Each row below holds a small network's activations on one input, seen along a few directions.
In each table, some parts of the input vary, and every possible input appears once, in random order.
A made-up example of a description, with smaller parts first: values(2) and (point or ring(11) or (ring(5) and line(6))).
Shared parts are said once, and a part with two or three values counts as separate values.
(in the rows, 128 means zero)

Other details of the inputs shift rows strongly along three fixed directions, in all tables alike. That doesn't count.

Table:
row 1: [122 133 155 136 129 138 124 110 140 147 139 125]
row 2: [136 115  95 146 161 103 121 131 135 135 118 122]
row 3: [117 130 137 131 135 152 134 121 131 140 150 119]
row 4: [103 136 137 117 120 147 155 128 116 125 128 119]
row 5: [111 135 136 133 131 148 125 120 134 145 142 118]
row 6: [149 135 112 142 147 106 123 136 154 110 107 124]
row 7: [122 137 142 134 138 156 126 124 113 136 145 127]
row 8: [105 141 149 123 121 118 129 108 127 123 154 139]
row 9: [102 133 129 127 108 133 151 125 131 135 135 107]
row 10: [126 146 152 139 112 139 127 135 140 128 136 124]
row 11: [129 137 149 136 131 145 133 122 124 142 150 131]
row 12: [109 142 146 120 116 118 128 102 135 123 156 139]
row 13: [112 138 134 132 129 147 126 114 142 145 144 116]
row 14: [186  88 111  91 128 149  83 121 164 129  20 241]
row 15: [153  90 152  81  93 184 101  53 152 143  58 238]
row 16: [110 132 137 114 116 145 154 127 126 128 129 118]
row 17: [150 100  92  85  66 113  32 186  79 138 175 105]
row 18: [149 125 111 139 168 115 127 130 126 126 125 124]
row 19: [103 139 136 119 115 141 149 125 128 133 124 115]
row 20: [124 142 148 138 122 151 131 140 130 114 138 122]
row 21: [124 138 154 137 110 129 122 132 144 127 141 112]
row 22: [137 116 114 125 149  95 145 141 109 115 104 127]
row 23: [115 148 142 124 107 129 147 127 123 135 131 119]
row 24: [146 101  75  79  66 128  34 184  87 136 171 112]
row 25: [143 113 117 120 142  98 143 137 121 119 101 130]
row 26: [126 127 109 144 176  69 145 124 112  95 139 136]
row 27: [140 127 105 125 146  98 143 145 104 116 108 129]
row 28: [136 132 106 126 146 102 138 138 121 119  99 118]
row 29: [147 131 111 144 161 102 123 123 139 136 116 132]
row 30: [144 126 112 125 144 100 149 138 119 119 105 131]
row 31: [117 135 134 139 106 142 128 129 151 128 141 116]
row 32: [127 125 156 133 133 143 131 118 127 142 146 129]
row 33: [145 112 115 141 169 103 122 135 114 127 121 132]
row 34: [111 129 136 132 137 156 130 123 121 138 144 126]
row 35: [124 135 145 136 134 147 127 126 112 141 147 136]
row 36: [122 133 139 128 106 126 126  83 122 128 147 127]
row 37: [111 130 142 142 115 154 138 135 137 121 138 125]
row 38: [123 133 140 131 115 150 134 135 144 121 141 121]
row 39: [138 120 111 124 138  90 137 133 128 124  99 123]
row 40: [149  84  73  69  64 114  32 147  32 132 190 132]
row 41: [121 131 159 139 117 138 129 141 125 119 142 119]
row 42: [136 122 110 137 168  70 141 122 124 100 138 135]
row 43: [109 122 133 139 133 153 133 123 121 141 147 128]
row 44: [119 146 145 138 134 148 125 120 127 142 146 115]
row 45: [120 129 138 139 112 148 137 134 143 123 145 119]
row 46: [146 132 109 141 165 112 121 120 141 131 113 126]
row 47: [138 132 108 128 140  94 140 141 118 124 103 125]
row 48: [107 125 137 123 112 145 158 125 127 131 131 119]
row 49: [120 139 142 117 118 144 150 128 119 125 129 118]
row 50: [143 117 100 144 141 108 122 139 150 118 104 130]
row 51: [125 146 148 137 116 146 125 134 142 123 134 119]
row 52: [119 132 143 130 111 127 126  88 115 128 143 129]
row 53: [145 131 111 146 163 100 122 132 128 135 122 127]
row 54: [ 99 128 136 125 115 147 157 129 115 128 132 119]
row 55: [115 123 134 139 131 147 137 121 130 142 152 120]
row 56: [134 106 130  70  88 181 108  97 162 151  51 204]
row 57: [119 134 156 139 132 137 125 119 130 146 143 120]
row 58: [113 129 129 138 125 143 127 114 142 148 144 119]
row 59: [151 118 122 140 146  99 127 146 138 111 119 121]
row 60: [152 130 114 142 152 111 132 144 143 105 115 123]
row 61: [136 119 114 124 140  92 136 138 121 124  98 124]
row 62: [ 99 133 135 129 111 138 153 126 128 135 129 112]
row 63: [138 135 106 128 147 101 142 131 131 118  97 119]
row 64: [117 132 142 133 118 157 133 136 138 119 131 131]
row 65: [153 129 119 144 148 104 133 145 141 110 117 128]
row 66: [145 124 100 137 144 106 121 138 156 113 107 125]
row 67: [116 140 138 116 119 147 145 132 107 124 126 122]
row 68: [127 148 150 139 110 136 127 130 147 127 139 121]
Each input here is: line(4) and (values(2) or (values(3) and line(5))).
Question: The inputs of row 63 and row 28 match in every part but the line(4) part. If row 9 is changed in the same way as row 63 into row 28, which row does it become?
Answer: row 62
Question: The inputs of row 39 and row 22 match in every part but the line(4) part. If row 36 is changed in the same way as row 39 into row 22, which row does it become?
Answer: row 40
Question: Which other rows does row 63 become when the values(3) part takes its other values? List them by row number.
Answer: row 6, row 46
Question: Start at row 48 and move only the line(5) part, one step at a time. The first step leads to row 16. Which rows follow, in order?
Answer: row 49, row 30, row 25
Question: Which other rows does row 52 become when the values(2) part takes its other values? List them by row number.
Answer: row 8
Question: Which other rows does row 41 become when the line(4) part takes its other values? List them by row number.
Answer: row 17, row 21, row 59
Question: Which other rows does row 30 become when the values(3) part takes its other values? List them by row number.
Answer: row 11, row 65

Table:
row 69: [129 119 131 125 124 141 110 115 130 138 138 140]
row 70: [124 123 130 114 115 134 122 125 114 130 133 137]
row 71: [128 125 130 115 112 134 119 125 116 136 134 133]
row 72: [130 123 128 124 123 138 109 116 132 142 138 136]
row 73: [155 113  97 128 146  97  91 135 118 121 135 136]
row 74: [136 129 138 128 115 138 107 126 139 128 136 141]
row 75: [126 128 132 114 106 138 120 134 123 131 128 128]
row 76: [126 128 133 119 112 148 117 136 130 136 132 129]
row 77: [147 109  87 123 147 106 106 144 110 125 122 128]
row 78: [148 112  91 116 140  94 111 141 111 124 117 129]
row 79: [118 137 142 145 142 144 152 117 147 132 113 130]
row 80: [126 127 133 121 112 148 119 138 131 133 134 131]
row 81: [127 126 130 117 119 144 117 127 123 140 134 135]
row 82: [120 123 123 111 113 128 128 123 114 125 130 135]
row 83: [130 139 150 146 145 131 136 102 150 129 125 142]
row 84: [130 123 131 125 118 144 109 123 140 138 131 134]
row 85: [124 126 131 114 108 135 120 132 120 134 129 132]
row 86: [127 125 125 118 119 148 115 126 121 142 133 132]
row 87: [126 127 129 122 113 151 119 136 130 135 132 129]
row 88: [145 124 107 144 157  92 142 139 135 110 106 122]
row 89: [121 141 150 145 140 139 153 122 149 123 119 129]
row 90: [121 139 148 141 146 136 151 111 141 131 120 133]
row 91: [123 126 131 118 113 145 116 134 125 139 133 131]
row 92: [124 127 129 110 106 136 122 134 121 129 128 127]
row 93: [126 122 131 117 114 134 121 125 113 130 135 135]
row 94: [138 123 104 137 159  89 146 132 131 114  99 125]
row 95: [122 122 127 111 115 131 126 124 113 128 131 136]
row 96: [122 126 123 109 109 129 126 123 116 131 130 132]
row 97: [158 116  96 129 141  97  92 143 128 119 125 130]
row 98: [127 123 130 126 119 140 110 122 135 141 136 134]
row 99: [117 139 138 136 130 126 158 121 141 116 117 125]
row 100: [124 124 126 108 112 132 123 124 115 133 129 134]
row 101: [118 138 143 137 133 129 158 121 141 118 116 126]
row 102: [ 95 168 145 174 143 105 168 153 107 114 202  39]
row 103: [129 127 136 118 110 143 117 134 125 133 130 129]
row 104: [105 150 129 148 111 107 134 170  85 118 217  45]
row 105: [143 120 107 142 167  94 140 128 126 114 110 129]
row 106: [120 139 147 141 135 132 157 121 146 120 114 130]
row 107: [130 123 130 127 118 140 112 126 140 134 136 134]
row 108: [121 136 149 141 139 135 153 116 143 128 113 133]
row 109: [119 141 144 147 141 145 153 120 149 128 116 123]
row 110: [142 123 107 143 159  91 142 134 132 116 103 124]
row 111: [128 126 134 117 105 140 118 133 124 132 128 129]
row 112: [123 127 125 110 102 133 123 133 121 127 128 126]
row 113: [143 121 108 143 171  96 139 128 130 115 108 132]
row 114: [148 108  90 121 147 101 106 145 111 123 124 131]
row 115: [123 137 147 139 143 134 152 110 138 129 118 133]
row 116: [128 138 154 146 141 137 136 106 157 129 116 146]
row 117: [121 125 124 110 105 130 124 130 119 130 126 131]
row 118: [119 139 149 142 142 138 151 116 146 130 114 133]
Question: What do these inputs look like to the network?
Answer: line(5) and (values(2) or line(8))
Question: The inputs of row 114 and row 76 match in every part but the line(5) part. If row 77 is changed in the same way as row 114 into row 76, which row does it become?
Answer: row 109
Question: Which other rows does row 98 become when the values(2) part takes its other values? List them by row number.
Answer: row 116
Question: Which other rows does row 107 become when the line(5) part takes its other values? List them by row number.
Answer: row 69, row 72, row 84, row 98
